A small network was shown many inputs. Here are its activations along a few directions, one row for each input.
In each table, some parts of the input vary, and every possible input appears once, in random order.
A made-up example of a description, with smaller parts first: one of 6 places along a line, together with either a single point or one of 9 places around a ring or (one of 3 separate values, together with one of 5 places around a ring).
Shared parts are said once, and a part with two or three values counts as separate values.
(in the rows, 128 means zero)

Other details of the inputs vary at random and push rows far along two fixed directions, the same in every table; ignore that.

A family of inputs:
x1: [ 77 133  99  76 123 170 107 103 136 155 103  83]
x2: [136 121 141 147 145 114 126 128 132 123 130 126]
x3: [128 105 147 155 120 119 133 178 130 104 144 192]
x4: [115 102 134 143 122 124 141 173 130 106 120 179]
x5: [111 102 150 154 129 112 122 183 130  92 138 183]
x6: [174 131 148 152 145 120 146 101 127 140 144 110]
x7: [103 107 151 143 118 111 129 186 132 105 141 187]
x8: [125 106 133 144 130 130 136 148 126 107 119 160]
x9: [ 63 137  99  67 115 171 112 116 141 167 114  95]
x10: [207 142 146 152 163 102 140  53 132 144 141  78]
x11: [ 53 178  48  52  63 151  97 139  82 155 109  96]
x12: [ 80 131 110  97 116 160 110 120 137 150 108  87]
x13: [208 144 152 145 156 105 132  38 133 140 136  81]
x14: [215 138 146 160 158 121 132  50 131 127 142  99]
x15: [121  99 144 152 129 115 139 189 126 109 130 165]
x16: [ 92 137  99  78 107 159 100  90 150 159 106  86]
x17: [122 102 136 155 125 118 148 174 128 108 139 189]
x18: [ 84 141 113  91 119 144 109 124 147 160 121 100]
x19: [130 168 116 145 108  96 148 195  88  77 138 162]
x20: [216 133 149 149 168 117 152  71 123 133 138 101]
Description of these inputs: either one of 2 separate values or (one of 3 separate values, together with one of 6 places around a ring).
Change only the choice among 3 separate values in x14. List by row number the other rows that result.
Answer: x3, x16

A family of inputs:
x21: [ 90 116 130 139 114 123 128 177 122 125 137 158]
x22: [113 121 122 115 131 128 126 134 115 127 112 129]
x23: [157 130 118 132 142 141 135 102 119 126 128 112]
x24: [127 119 136 149 135 103 139 153 121  96 130 158]
x25: [132 155  94  86 133 161 127  46 127 164 108  57]
x26: [ 75 115 112 107 100 145 109 171 122 139 108 138]
x27: [ 63 115 112  97  95 127 111 184 127 115 109 172]
x28: [132 119 139 141 114 115 125 147 116 124 136 157]
x29: [ 76 112 119 116 104 137 104 173 118 113 111 157]
x30: [ 89 108 125 118 114 125 120 192 116 122 132 175]
x31: [150 118 132 147 135 124 155 157 116 112 126 165]
x32: [174 129 137 165 141 108 144 114 123 133 136 112]
x33: [171 128 139 162 149 102 136 113 122 106 143 131]
x34: [114 114 132 145 118 105 133 175 127 111 147 168]
x35: [181 126 148 151 148 102 150 115 109 128 142 143]
x36: [113 139  99 102 122 137 121 101 136 158 121  76]
x37: [107 127 142 132 118 119 126 178 131 112 142 160]
x38: [116 130 118 111 125 126 121 116 120 125 114 124]
x39: [172 135 152 162 142 114 140 133 124 124 136 121]
x40: [166 129 133 139 130 110 122 115 123 120 133 138]
x41: [132 116 148 112 144 147 125  86 163 144 124  80]
x42: [108 128 124 125 116 112 136 146 128 126 134 145]
x43: [188 139 154 158 156 102 154 118 123 122 135 119]
x44: [142 128 121 135 131 136 132 123 122 109 129 139]
x45: [ 79 166  92  66 117 173  93  71 142 173 105  30]
x46: [ 84 114 119 118 113 141 143 189 120 118 125 180]
x47: [ 88  98 155 138 137 134 120 176 164 123 128 171]
x48: [167 128 135 126 157 153 129  42 160 165 122  96]
x49: [156 128 135 149 132 137 141 123 114 131 141 140]
x50: [125 121 134 154 128 113 126 145 122 105 130 145]
x51: [103 134 136 123 130 123 128 155 129 106 120 141]
x52: [121 144 133 119 123 118 127 134 137 120 124 129]
x53: [153  93 165 176 161 108 140 138 155 117 143 171]
x54: [112 135 132 126 120 120 117 159 138 111 132 145]
x55: [136 131 130 142 126 103 137 134 131 110 133 146]
x56: [ 95 132 135 125 117 134 121 165 128 131 134 135]
x57: [208 151 163 162 165  99 158  89 120 128 152 114]
x58: [101 117 139 137 132 122 126 193 125  99 130 156]
x59: [214 133 151 157 148  98 140  82 114 128 152 126]
x60: [128 100 147 136 147 132 116 117 154 144 122 149]
x61: [179 139 138 155 135 106 135  83 124 137 150 106]
x62: [115 116 128 150 129 120 129 159 120 114 130 141]
x63: [ 90 143  96  85 104 157 121 113 138 136 111 118]
x64: [146 135 147 142 142 117 136 146 125 123 148 137]
x65: [ 53 134  89  68  88 172 110 139 137 148 117 122]
x66: [ 92 175 102  65 104 165  97  50 148 185 117  32]
x67: [ 95 121 110 120 127 130 120 147 127 125 127 120]
x68: [164 125 139 149 131 116 156 130 117 114 143 163]
x69: [ 68 125 125 111 122 133 124 184 128 112 115 143]
x70: [ 84 173  98  68 113 169  90  53 145 169 104  30]
x71: [127 140 114 118 139 125 134  96 127 136 122  89]
x72: [128 131 148 137 126 106 141 162 127 113 139 158]
x73: [115  84 150 140 137 128 132 143 154 117 132 139]
x74: [ 82 148  97  93  99 146 102  99 143 151 116  85]
x75: [225  88 183 178 171 103 152  89 135 114 143 135]
x76: [229 110 159 157 170 132 154  34 144 138 139  89]
x77: [113 144 107 105 126 135 121  99 133 159 135  87]
x78: [144 119 136 141 135 115 123 137 114 105 130 151]
x79: [153 126 131 148 138 105 153 131 123 126 129 128]
x80: [144 140 132 127 136 126 131 133 133 134 128 107]
x81: [ 83 113 128 113 104 120 126 180 120 119 124 176]
x82: [ 67 111 115 111  90 134 102 187 126 115 114 171]
x83: [120 111 126 131 132 122 120 163 113 113 126 151]
x84: [134 172 111  89 137 146 103  44 140 155 120  40]
x85: [148 121 130 153 136 137 137 134 113 114 127 141]
x86: [187 135 146 152 143 117 134  89 110 143 141 115]
x87: [103 158  89  79 111 177 103  49 133 164 104  55]
x88: [216 146 168 185 150  93 141  98 125 108 148 129]
x89: [200 127 146 168 153 116 156 116 111 121 153 150]
x90: [137 137 115 121 120 140 124 115 131 124 127 132]
x91: [ 74 119 110 115  91 151 114 178 130 114 116 169]
x92: [151 136 118 113 135 124 133  95 122 151 115  96]
x93: [ 69 112 104  94 104 143 109 184 126 135 111 142]
x94: [124 124 125 141 120 108 125 153 132 110 136 152]
x95: [164 133 130 144 143 126 146 104 118 109 127 138]
x96: [ 76 124 115 110 115 127 131 164 128 133 130 143]
x97: [107 129 116 118 104 149 125 137 127 135 130 140]
x98: [ 65 136  86  79  94 180 111 134 135 159 101  99]
x99: [169 146 107 116 136 147 135  68 127 155 122  76]
x100: [146 116 137 150 136 121 124 137 110 118 126 137]
The inputs of x80 and x93 match in every part but one. If x88 is changed in the same way as x80 into x93, which row does it become?
Answer: x82
The inputs of x31 and x79 match in every part but one. If x87 is changed in the same way as x31 into x79, which row does it become?
Answer: x50
What is each input in this table made of?
Answer: one of 4 places along a line, together with either one of 2 separate values or (one of 3 separate values, together with one of 6 places around a ring)
Start at x57 and move only the place on the line of 4, one step at a time. The first step leads to x96. Which rows follow, in order?
Answer: x35, x46
Change only the choice among 3 separate values in x99. List by row number the other rows that result.
Answer: x31, x98
Change only the choice among 2 separate values in x53. List by row number the other rows that result.
Answer: x73

A family of inputs:
x101: [136 105 161 176 160  94 173 169 143 117 155 172]
x102: [134 159  92  87 128 120 105  55 111 154  98  32]
x103: [145 114 178 166 153  95 139 178 133  70 144 148]
x104: [ 45 147 112  97 104 149 109 201 132 157 121 119]
x105: [158 115 139 161 155 120 149 158  90  75 120 186]
x106: [ 55 127  88  75  93 121 117 192 110 153 115 127]
x107: [ 35 143 109 102 107 148  88 189 135 124  98 109]
x108: [ 59 126  94  80  71 169 116 155 150 125 103 166]
x109: [166 120 139 150 151 121 168 172  90 109 144 195]
x110: [156 113 130 189 130 112 145 165  83  74 137 166]
x111: [226 157 181 160 173  97 165  64 131 145 167  69]
x112: [130  96 121  98 153 177  93  38 160 172  96  49]
x113: [141 150  91  89 126 175 132  45 146 145  89  55]
x114: [164 123 140 159 113  63 125 164 100 100 142 184]
x115: [ 42  70 123  86  96 172  77 149 167 153 109 162]
x116: [155  54 173 174 155 131 148 165 136 138 138 184]
x117: [ 53 136  93  69  89 160 103 153 118 125 112 173]
x118: [117 162 115  92 132 132 109  21 176 170 130  60]
x119: [ 43 138 138  81  87 133  93 163 157 124 133 131]
x120: [238 160 124 174 132 106 135  33  98 129 161 102]
x121: [232 180 160 175 150  92 121  47 126 143 152  86]
x122: [164 117 123 176 126 113 160 179  86 109 162 172]
x123: [148 157  92  81 120 177 152  54 143 180 111  60]
x124: [132 102 156 178 168  94 148 163 149  80 135 164]
The inputs of x119 and x111 match in every part but one. If x115 is changed in the same way as x119 into x111, which row does it become?
Answer: x116
What is each input in this table made of?
Answer: one of 3 separate values, together with one of 8 places around a ring
Change only the place on the ring of 8 in x124. List by row number the other rows that result.
Answer: x102, x103, x105, x107, x110, x112, x113
Change only the choice among 3 separate values in x101. List by row number the other rows that result.
Answer: x118, x124
